A small network was shown many inputs. Here are its activations along a few directions, one row for each input.
Each table varies a few parts of the input and shows all the possible inputs, shuffled.
A made-up example of a description, with smaller parts first: one of 8 places around a ring, together with either a single point or one of 9 places around a ring or (one of 3 separate values, together with one of 4 places along a line).
Shared parts are said once, and a part with two or three values counts as separate values.

Other details of the inputs shift rows strongly along three fixed directions, in all tables alike. That doesn't count.
To show where, the next rows are all for the same input, with only those details redrawn:
[  9 -15  -3   1  -5   2   5   7  -2  -8  -8   7  -2   1]
[ 17   5 -10 -22   9 -22  17  11   7  12 -24   7  -9  -4]
[ 13   7   7  23  -4  19  -5  22 -36  -1   5  14  18  14]
[  8  23  -9 -50   1 -39   1  29  -4  31 -28   6   6   5]
[-11 -37  -6 -21 -21  -9  -3   2  19 -15 -15  -2 -10  -1]
[  7   4  -4 -23  -5 -16   0  19  -4  10 -17   7   3   5]
[ 14  -4 -11 -19   7 -20  16   6  13   5 -23   5 -12  -6]
[ 29   9  -1  26  14  13  19  10 -20   2  -5  17   0   1]

A family of inputs:
row 1: [ -7  26   5  -3  -9  -6 -17  12 -32  10  17  -4  29   2]
row 2: [-25 -20  -2 -11 -21 -10 -14 -14  14 -16  12 -17   3 -11]
row 3: [  1   3 -11 -46  -3 -37   2  12  13  17 -30  -2  -6  -3]
row 4: [20  0 -5 27 16 22 21  5 -8 -2  0 18 -3  1]
row 5: [  9  -6   5  32  -4  23  -2   1 -20 -11   7   8   3   1]
row 6: [ -2  33  13 -22  34 -16  11  -7  17  15  -9   1 -10  24]
row 7: [ 14  -5 -10  19  25   5  25 -28  25  -2   1   0 -25 -24]
row 8: [  5   4   0   9   7  -1  -2 -13   2   1   5  -4  -8 -16]
row 9: [-17 -10  -3 -13 -17   6 -15   6  -2   1   2   2   8   7]
row 10: [-25  -6  16 -29   2 -20  -8 -21  22 -11  -5   0 -12  16]
row 11: [-18 -27   3   6 -11  13 -12 -22  28 -17  11 -22 -14 -10]
row 12: [ 28   6  -6  18  21  11  24   0  10   4 -12   3 -11   2]
row 13: [ 22  -9  -3  27  11  21  22   1   9  -9  -5   6 -11   4]
row 14: [  2  13   0   8   2  -6   4   1 -13   3   9  -3  11  -6]
row 15: [28 12 -9 10 18 -7 33 10 -9  2 -9 10  5 -3]
row 16: [  4   3  -2  11  -4   2   6   6 -17  -5   4   2  14   2]
row 17: [-13  12  15  16 -18  30 -31  20 -31   4  21  -5  26  25]
row 18: [-12 -11   5   1 -15  14 -12   3   7  -4   1  -9   1   9]
row 19: [-16 -21  -2 -20 -17 -17 -12  -9  20  -4  -5 -10 -11 -11]
row 20: [  3  36   5   5   6  -9  -7   5 -30  16  17  -4  22  -7]
row 21: [-20  11   6  -5 -17  11 -31  18 -27  10  16   3  24  14]
row 22: [-38 -23  23  10  -6  25 -19 -25   8 -32  23   6  -2  29]
row 23: [  1 -36  -7  13  -7   1  19 -14  17 -30  -4  -4  -8  -9]
row 24: [-19   2  -1 -17 -13   2 -19  10  -7  10   2   1  11   6]
row 25: [ -2 -41  -4  33  -6  31   9 -15  13 -31   5   6 -12  -4]
row 26: [ 31  30  -2  20  26  -1  17   3 -18  15  -2  11  -4  -9]
row 27: [ 12 -21 -13  24  26   9  29 -41  42 -14   2  -2 -36 -32]
row 28: [-23 -20  -1 -15 -25 -10  -9  -1   6 -13   1 -11   6  -2]
row 29: [ 19  34   1  31  31  16   9  -7 -20  19  17   7   3 -13]
row 30: [-18 -11   1 -16 -15  -3 -15  -2  21   1   0 -16  -4   3]
row 31: [-19   3   9  12 -17  22 -30   8 -26   1  24   2  21  11]
row 32: [ -4  16  -8 -43   7 -41  -6  -7  18  25 -13 -12 -10 -21]
row 33: [  9  13  -3 -23  -3 -16  -3  26 -15  16 -15  10   9   8]
row 34: [-25 -21   8   0 -28   7 -31  -6  -5 -14  15 -11   4  -4]
row 35: [-34 -11  16 -19  -5 -16  -8 -20  13 -23   7  -6   1  19]
row 36: [  7  -6  -9 -15   6  -9  15  -4  31   6 -19  -6 -17  -2]
row 37: [ 27   9  -5  19  21   0  23  -8   2   5  -9   7 -15 -15]
row 38: [  1  39   3 -16   8  -7 -15  14  -9  31   4  -8  13   6]
row 39: [ 4 11  3  9  6 10 -3 -2  2  8  7 -8 -1  1]
row 40: [  3  -1   6  37  -4  20   1  -2 -25 -16  21   1  14   0]
What do these inputs look like to the network? -> one of 4 places along a line, together with either a single point or one of 9 places along a line
Changing only the place on the line of 4 turns row 24 into row 18. The same change can be made to row 21. Which row results? -> row 17
Changing only the place on the line of 4 turns row 34 into row 1. The same change can be made to row 3. Which row results? -> row 23

A family of inputs:
row 41: [ -8  19   4  -7 -13  -5 -16  13 -22  10   6  -8  24   7]
row 42: [ 13   1   5  40  -8  38  -1  23 -45  -9  13  20  24  16]
row 43: [-16   6   1 -43  -7 -27 -19   2   6  14 -12   1  -2   4]
row 44: [ 13   3  -7  -6  17  -9  10 -11  17   8  -6   1 -17 -16]
row 45: [ 13  17   5  10 -13  19 -18  41 -48  12   7  12  30  17]
row 46: [ 22  44 -19 -43  39 -45  26   2  16  44 -28   9 -12 -14]
row 47: [  6 -15  -5  17  11   1  25 -21  16 -19   0   0 -10  -9]
row 48: [-26 -18   1  -9 -27   6 -30  -4   4  -5   6 -10   4  -1]
row 49: [-11   3   2   3 -15   1 -17   4 -16   2  12  -6  13  -5]
row 50: [  4  -9  -1  25   7  22   6 -15  14  -5   4  -6 -15  -9]
row 51: [-15   3   3 -23  -8  -1 -22  10   4  11   3  -7   3   8]
row 52: [15  9 -4 15 14  4 20 -8 13  3 -3 -7 -8 -4]
row 53: [-29 -13   5 -13 -18  10 -23   1   4  -4   8  -4   6  12]
row 54: [-24 -14   4 -32 -12 -13 -16  -5  22   0  -9  -6 -11   8]
row 55: [ 23  21   2  10  28 -11  27  -8  -5   3  -8   8  -5  -3]
row 56: [ -2 -26   5  16   3   9  15 -23  26 -26  -1  -3 -20   3]
row 57: [ 23  34   0  -9   8 -11   3  35 -36  26 -18  20  17  15]
row 58: [  7  -6  -3  15  16   5  26 -16  21 -11  -1  -1 -13  -1]
row 59: [-15  -4  -2 -38  -9 -21  -7   4  24   4  -7 -15  -2   4]
row 60: [-23 -10   4 -29 -17 -23 -18  -2   3  -4  -2  -3   1   0]
row 61: [ 40  22  -5  43  13  24  19  21 -36  13  -3  15  11  -1]
row 62: [  3 -16  -5  19   9   4  18 -20  10 -17   7   3 -13 -15]
row 63: [  7 -23  -1  21   6   7  17 -20  18 -25   6  -7 -13 -13]
row 64: [-21 -27  10  16 -25  18 -24  -5 -11 -25  25  -6   8  -3]
What do these inputs look like to the network? -> one of 4 places along a line, together with either a single point or one of 5 places around a ring
Changing only the place on the line of 4 turns row 61 into row 45. The same change can be made to row 49. Which row results? -> row 64
Which other rows does row 56 become when the place on the line of 4 takes its other values? List them by row number. -> row 52, row 58, row 59
Which other rows does row 53 become when the place on the ring of 5 takes its other values? List them by row number. -> row 46, row 47, row 58, row 62

A family of inputs:
row 65: [-24 -21   7   6 -19   9 -25 -14  -2 -16  18  -4   1  -4]
row 66: [ -4   9   0 -10  -1 -12   0   1   0   4  -1  -6   6   1]
row 67: [  8 -10  -2  30  10  18  13 -17  10 -12   8  -1 -12  -9]
row 68: [ -6 -22  -4  -3  -9   3  -1  -6  17  -9  -6  -3 -11  -3]
row 69: [-10 -22   5  19  -7  21  -5 -17  13 -19  10  -5 -11  -1]
row 70: [ -2   0   5  15 -15  15 -12  13 -23  -5  11  -2  17   6]
row 71: [  4  -1  -4 -19   3 -15   4   5   9   6 -14   1  -7   0]
row 72: [  7  12  -9 -32   5 -29   9  10   7  16 -19   2   0  -2]
row 73: [  1 -22  -4  17   4   8  15 -23  26 -18   5 -10 -18 -15]
row 74: [ -5  22   9  -3  -3   0 -13  13 -27   9  10   3  23  14]
row 75: [ -1   9   4   9  -8   8 -17   9 -29   4   9  10  12  -1]
row 76: [  0  -1   3  13 -11  14  -9  11 -17  -2   9   0  12   4]
row 77: [  3  -8   0  17   4   7  10 -14   9 -12   6  -7  -6  -8]
row 78: [ -3  -9   1   5 -12   3  -3   5  -8  -8   3  -1   8   3]
row 79: [  8  22  -2 -15  16 -14   7   2   7  18  -9   0  -4   0]
row 80: [ 27  29  -3  14  23   0  20  11 -21  14  -5  16   4   3]
row 81: [ 1  9  6  2  7  1 -1  0 -4  3  2  3  2  7]
row 82: [ 21  -1  -8   2  19  -5  23  -7  17   4 -16   5 -20 -10]
row 83: [-22 -14  -1 -27 -10 -18  -6  -8  20  -7  -5  -7  -4   2]
row 84: [ 15   2   1  19  10  10  12   2 -11  -3  -1  12  -1   3]
row 85: [-24 -16  -8 -50 -22 -24 -18  10  22   8 -16 -11  -3   0]
row 86: [-21   4  11 -11 -15   2 -24  11 -17   1   9   1  18  19]
row 87: [ 19  10 -10   0  17  -7  19   1   8  11 -10   3 -10  -9]
row 88: [ 7 21  1  3 14  2  2  2 -6 14  4  1  4  0]
Changing only one part turns row 68 into row 69. The same change can be made to row 76. Which row results? -> row 73
What do these inputs look like to the network? -> one of 2 separate values, together with either a single point or one of 11 places around a ring
Which other rows does row 86 become when the choice among 2 separate values takes its other values? List them by row number. -> row 84

A family of inputs:
row 89: [ 11  16  -7 -19   6 -26   7   6   2  15 -11  -5   0 -11]
row 90: [ 16 -15  -3  24  23  -1  30 -33  28 -18  -2  -4 -31 -22]
row 91: [  8  12  13  40  13  30  -1  -5 -27  -6  19  15   8  10]
row 92: [ -2  11  10  19   8  16   1  -1 -11  -3  12   4   9  14]
row 93: [ -2 -17  -9  -5  -8   0   4   3  10  -6  -7   0  -3  -4]
row 94: [-12 -37  -3  -2 -23   2  -3  -5  16 -25  -4  -8  -5   0]
row 95: [  8  19   1  -2   0 -10  -5  13 -22  13   2   1  12  -3]
row 96: [ -2  29   3 -20   9 -10 -10  10 -14  22   0   7  11  11]
row 97: [-21  -1  10   7 -17  12 -20   0 -13  -9  20 -10  18  11]
row 98: [ 10  13  -7  -4   7 -10   6   2  -7  13  -2   4   2 -14]
row 99: [-10 -25  -8 -11 -15  -1  -3   1  11  -9  -5  -2  -3  -4]
row 100: [  5  14   0 -24   7 -20   4  10  -1  15 -19   9  -2   6]
row 101: [ 19  22  -8 -11  23 -11  17   7  -1  19 -14  13  -6   0]
row 102: [  5  10   3   5   3   7  -2  11 -17   6   0  14   7  10]
row 103: [  6  11  14  17   9  11  -1  -1 -12  -4   9   2   4  12]
row 104: [  4   5  -3  -3 -12  12 -18  21 -11  15  -2  -3   8   3]
row 105: [-12 -10   6  -8 -26   1 -23  18 -19  -5   2   1  16  11]
row 106: [-18 -27   8   4 -23  16 -11   2   2 -22   5  -4   7  17]
row 107: [ -7  24  -2 -54  10 -44  -3   6  12  27 -22  -1  -4   5]
row 108: [-12  19   7 -15  -6   6 -28  14  -6  22   3  -6   8  13]
row 109: [ 20  19 -13  -2  21 -15  24   0   6  16  -8   1  -6 -18]
row 110: [ 22   9  -1  18  11   5  12   7 -19   3  -5  13   3  -3]
row 111: [-11 -23   5  17 -12  23  -4  -1   0 -19   9   4   1  11]
row 112: [  1   0   2  11 -12  12  -4  15 -19  -4   4   1  17  10]
row 113: [16 31 -4  7 28 -7 18 -5 -2 18  3  2 -2 -7]
row 114: [ -9 -34   5  19 -12  20  -3 -10   5 -27   4   6  -9   5]
row 115: [-15 -20   3  14  -6  15  -7 -18   8 -16  15  -7  -4  -7]
row 116: [  5  21   3 -14   3  -9   0  19 -13  13  -9   4  12  17]
row 117: [ -1  11   7  24   4  19  -9  -4 -22  -1  20   5  11   1]
row 118: [ 23   9  -3  20  16  19  10   3   5  12  -7   4 -13  -1]
row 119: [ 11  18  -4  -5  27  -9  20  -7  16  12  -5   4 -11  -1]
row 120: [ 21  12  -5  19  11   9  18   9 -13   4  -2   8   7   0]
row 121: [ 19  13   3  34   8  15  10   2 -21  -3  11   2   9  -3]
row 122: [-10   3   4  -9 -12   5  -9  16 -10   1   1   2  14  18]
row 123: [ 16   7  -5  -9   4 -14  11  10  -3   7 -14   2   0  -3]
row 124: [-25 -21  -3 -31 -15 -23  -6 -16  34 -10  -6 -20 -11  -6]
row 125: [  1   8  -5  -3  -3  -5  -5   6 -12   9   4   1   8  -9]
row 126: [ 19  11   8  24  11  14   7   7 -20  -2   2  14   3  12]
row 127: [-15  -8   4 -17  -5  -9  -5  -6  16  -7  -3  -8  -3   9]
row 128: [  5  13  11   8  10   3  -1  -1 -12   1   4   5   3  11]
row 129: [ -2 -28   1  22  -3  25   6 -10  10 -22   5   5 -10   2]
row 130: [  5 -17 -13 -12   0 -13  13  -6  19  -3 -16   4 -15 -14]
row 131: [  8  -4  -6   9  19  -5  19 -26  20  -4  -1   0 -21 -21]
row 132: [-23  -6   0 -35 -31 -16 -29  22 -14   6  -6  -2  18  10]
row 133: [ 3  8 -3  2 -1 -4  5  5 -7  4  2 -5  9 -4]
row 134: [ -4 -10 -13 -43  11 -45  16 -24  50   5 -24 -11 -30 -24]
row 135: [-28 -26   0 -12 -19  -4 -10 -16  25 -17   6 -17  -5  -3]
row 136: [-23   7  -5 -45 -30 -16 -39  23  -1  27  -4 -18  14  -1]
row 137: [-10 -20   9  17  -9  11  -5 -17   7 -22  14 -10  -5  -3]
row 138: [-12 -39   1  23 -21  19 -10 -16   3 -30  14  -4  -5 -10]
row 139: [ 30  20  -8  30  26   6  30  -2  -7   6   3   5  -2 -15]
row 140: [-16 -30   1  -1  -2   6   1 -22  30 -20   2  -6 -18  -3]
row 141: [ 16  12  -3  27  12  13   8   1 -18   4  11   5   5 -10]
row 142: [ -6  13   1 -12   2 -14  -7  -3  -2   9   2  -2   2  -4]
row 143: [-14   5   1 -25 -19 -17 -23  14 -16   9   0  -4  16   1]
row 144: [ 19  -1  -8   0  34 -15  35 -27  35   0 -17   5 -34 -16]
row 145: [  4 -18   1  -1   2  -1  12  -6  17 -13 -11   0 -14   2]
row 146: [ -9 -20  -3   5  -5  10  -7 -20  30  -6   4 -16 -20 -15]
row 147: [-13   4  16  19  -9  22 -14   4 -20 -10  18  -1  18  22]
row 148: [-15  -2  -5 -31 -21 -13 -19  20  -9   9  -6   1  13   4]
Changing only one part turns row 119 into row 109. The same change can be made to row 108. Which row results? -> row 136
What do these inputs look like to the network? -> one of 5 places around a ring, together with either a single point or one of 11 places around a ring
A walk changes only the place on the ring of 5. It starts at row 102 and steps to row 91. List the rest of the walk in order. -> row 131, row 98, row 130
Which other rows does row 106 become when the place on the ring of 11 takes its other values? List them by row number. -> row 100, row 101, row 102, row 111, row 114, row 116, row 122, row 126, row 129, row 145
